Read these off the array that follows. Rows and columns are numbered from 0.
1) What is the entry at row 0, column 0?
2) What is the entry directly below the largest entry?
3) What is the entry at row 2, column 0?
4) What is the entry at row 0, column 2?
5) What is the entry in row 1 and column 0?
6) What is the entry in row 0 and column 1?
7) What is the bottom entry of the column that holds the largest entry?
8) What is the entry in the bottom-right corner?
array([[128, 122, 133, 141, 121, 135],
       [129, 133, 132, 127, 131, 126],
       [143, 120, 122, 133, 131, 126],
       [136, 118, 120, 115, 114, 148],
       [114, 139, 140, 125, 132, 133],
       [136, 123, 141, 149, 110, 133],
       [130, 116, 117, 121, 132, 124],
       [120, 129, 132, 129, 134, 130],
       [126, 134, 130, 135, 136, 110],
       [122, 129, 128, 134, 128, 122],
       [128, 121, 131, 137, 125, 120],
       [120, 135, 130, 121, 122, 130],
       [123, 125, 128, 130, 137, 120],
       [112, 135, 132, 121, 126, 127]])
1) 128
2) 121
3) 143
4) 133
5) 129
6) 122
7) 121
8) 127

arr =
[[154 137 131 108 153 154 107 113]
 [149  99 106 119 126 154 130 145]]
Rows and columns are numbered from 0.
The entry directly below 131 is 106
Read off the entry just right of 131.
108
The entry in row 0 and column 2 -> 131
The entry directly above 130 -> 107
Read off the entry at row 1, column 0.
149
Read off the bottom-right entry.
145

[109, 106, 144, 129, 117, 136, 148]
Which number is the third entry from the left? 144
The 1st entry -> 109
Which number is the 1st entry from the right? 148

[[147 130 129 112 132 127 139 140 135 144 129 129 121]
 [142 130 137 116 122 123 123 147 134 105 140 124 140]]
The minimum is 105
The last entry, reading row by row: 140
Which number is the entry just right of 112? 132
Which number is the entry just left of 144? 135
The 2nd entry from the end, reading row by row: 124
The largest entry in the last row: 147
Which number is the 5th-last entry, reading row by row? 134
Which number is the entry just left of 116? 137
Which number is the third smallest entry? 116

Read these off the row that follows.
1) What is the first entry from the left?
2) What is the third entry from the left?
3) What is the entry just left of the smallest entry?
[107 109 103 105 154 149 157 151]
1) 107
2) 103
3) 109
